[141 145 110 120 157] out 157
[117 156 138 110] out 110
[129 106 127 127] out 127
[148 151 111 101 124 110] out 110
[130 107 146 136 121 141] out 141
[124 103 147 151] out 151
[118 106 102 112] out 112
[157 105 126 131 122] out 122
[106 129 129 138 131 130] out 130
[106 128 128 121 131 129] out 129
---
[[155, 108, 131, 129, 100], [155, 108, 131, 150, 139], [155, 108, 131, 129, 100]] → 131
[[139, 119, 103, 134, 139, 142], [129, 132, 129, 127, 122, 121], [129, 132, 129, 127, 121, 119]] → 103
[[118, 134, 147, 119, 102], [109, 145, 146, 133, 114], [137, 121, 130, 124, 129]] → 147
[[133, 106, 139, 149, 118, 125, 147], [125, 145, 119, 109, 135, 133, 113], [125, 141, 121, 115, 134, 131, 117]] → 139
[[146, 138, 112, 124, 139], [157, 138, 107, 127, 126], [151, 140, 120, 124, 144]] → 112
[[107, 157, 123, 150, 106, 141, 130], [157, 140, 134, 126, 143, 105, 107], [129, 143, 123, 152, 128, 148, 150]] → 123
---
[144 111 137 128 111 112 102] → 144, 102

[[103 151 121 133]
 [120 136 126 130]
 [108 146 122 132]] → 103, 132

[124 125 105 124 126 131 119] → 124, 119

[151 123 146 111] → 151, 111

[[125 133 136 126 114]
 [112 151 146 137 125]
 [125 105 146 123 136]] → 125, 136

[[132 106 131 116 149]
 [130 145 120 124 120]] → 132, 120

[148 130 134 140 119 150 117] → 148, 117
---
[[120 116 123 132 125 136]
 [145 102 139 142 117 146]
 [146 144 123 116 126 117]
 [111 139 112 112 135 119]
 [144 134 108 111 110 125]
 [120 104 133 143 121 147]
 [148 111 123 130 109 143]
 [142 119 114 122 109 136]
 [118  98 122 139 112 150]
 [135 108 141 142 122 141]
 [108 139 108 109 135 118]
 [148 111 125 131 111 143]] => 118

[[128 133 131 133 124 129 133 129 135 127 137 128 129 130 124 128]
 [113 121 126 131 125 127 129 131 136 127 128 129 128 118 137 132]
 [140 138 120 131 136 129 125 123 129 127 130 136 131 137 127 129]
 [123 114 125 129 117 122 133 126 130 125 127 131 123 125 132 131]
 [137 117 130 127 142 129 121 130 128 125 122 122 132 132 130 118]
 [127 143 127 122 131 128 126 124 134 127 129 130 134 111 118 126]
 [127 153 139 126 126 127 131 127 134 132 125 131 130 115 124 129]
 [133 124 131 126 131 125 128 126 137 126 137 138 131 120 116 130]
 [129 116 141 127 127 133 128 127 130 129 131 125 134 138 123 128]
 [131 116 123 129 122 134 128 125 127 125 127 132 136 112 132 130]
 [124 126 119 125 121 128 119 120 126 130 132 134 122 124 128 123]] => 130

[[133 120 127 125 122 125 135]
 [138 112 133 120 122 112 124]
 [123 127 104 135 122 144 109]
 [118 143 121 145 118 125 135]
 [123 127 133 130 127 137 130]
 [123 135 121 130 122 131 119]
 [148 158 121 115 144 144 124]] => 119

[[135 129 136 122 116 124 135 137]
 [135 130 136 121 117 124 133 136]
 [133 137 141 116 117 118 129 136]
 [134 124 121 136 145 118 134 133]
 [133 137 124 131 152 114 123 128]
 [124 141 137 118 118 128 119 123]
 [132 122 127 128 112 141 136 131]
 [137 125 125 133 141 113 136 136]] => 131

[[121 127 121 137 150 129 134 134 129 129]
 [128 130 127 127 129 128 127 127 129 127]
 [126 125 121 134 141 129 119 121 123 125]
 [125 135 131 124 127 124 118 129 124 128]
 [139 134 139 112 114 141 130 131 145 137]
 [128 132 128 128 126 127 128 127 129 127]] => 137

[[125 126 133 120 129 123 128 125 121 123 129 127 125]
 [128 125 128 116 129 128 127 129 132 123 129 127 130]
 [126 128 125 118 125 123 125 125 121 137 134 124 124]
 [131 122 131 130 128 134 129 124 125 112 121 130 129]
 [131 122 132 128 128 132 129 126 123 139 129 127 127]
 [129 129 124 121 127 130 127 129 131 129 129 130 127]
 [125 127 128 132 127 128 124 128 136 155 133 128 132]
 [129 126 130 130 127 130 126 127 127 116 124 126 127]] => 132

[[136 140 125 115 142 104]
 [154 106 107 149 115 105]
 [129 114 115 107 119 117]
 [155 151 119 149 122 128]
 [100 111 108 103 130 144]
 [126 107 148 122 136 137]
 [126 145 102 139 105 118]] => 137

[[129 122 123 125 126 119 129 121 128 131 141 114 144 127 124 132]
 [120 130 141 127 125 130 134 139 128 119 112 151 127 137 137 129]
 [119 137 130 125 142 140 117 125 117 129 124 126 106 116 128 127]
 [134 129 117 130 134 130 120 118 127 136 140 108 121 117 120 126]
 [128 119 127 125 121 116 135 126 130 127 137 123 152 134 127 133]
 [115 127 144 123 123 125 138 140 127 117 114 153 138 140 138 132]
 [138 136 129 138 125 141 128 140 137 127 110 147 102 132 132 118]
 [129 119 132 127 115 115 140 132 134 124 130 135 155 141 131 132]
 [126 135 125 128 139 138 118 124 122 132 127 121 108 117 125 125]
 [104 132 141 116 141 131 123 127 111 121 123 134 126 122 133 136]
 [147 126 117 138 120 128 130 128 141 134 131 122 125 131 124 121]
 [105 129 141 116 137 127 127 128 113 121 125 134 134 125 133 137]] => 121

[[134 117 125 126 118 118 145]
 [138 119 118 139 128 128 147]
 [135 123 127 114 126 122 121]
 [146 143 118 130 130 128 104]
 [144 145 119 133 127 122 108]
 [135 121 123 135 122 122 148]
 [133 112 124 120 116 116 141]
 [130 122 128 115 129 122 121]] => 141
---
array([136, 130, 129, 118, 129, 124, 105]) -> 105
array([126, 109, 115, 130, 156, 135]) -> 135
array([138, 113, 118, 107, 114]) -> 114
array([126, 133, 121, 152]) -> 152
array([116, 139, 151, 118]) -> 118
array([110, 151, 135, 137]) -> 137
array([116, 107, 111, 136, 119, 153, 148]) -> 148
---
[150, 137, 103, 139, 115, 135] out 137
[[129, 121, 126, 101], [128, 127, 126, 133], [124, 130, 142, 106]] out 121
[[121, 136, 128, 113, 139, 120], [121, 117, 152, 114, 143, 138]] out 136
[110, 119, 108, 116, 121, 157] out 119
[[108, 128, 122, 128, 135, 124, 127], [104, 124, 117, 129, 133, 131, 136]] out 128
[[112, 115, 140, 139, 118, 125], [121, 135, 116, 119, 156, 132]] out 115
[[115, 123, 124, 125, 124], [115, 117, 126, 131, 117], [139, 105, 121, 131, 106]] out 123
---
[115, 114, 155, 136, 126] result: 155
[114, 156, 127, 124, 141] result: 127
[121, 128, 149, 133, 120] result: 149
[133, 152, 125, 126, 127] result: 125
[122, 121, 100, 141, 136] result: 100
[120, 142, 157, 121, 135] result: 157
[132, 135, 122, 118, 154] result: 122
[150, 139, 145, 134, 135] result: 145
[112, 103, 134, 153, 140] result: 134
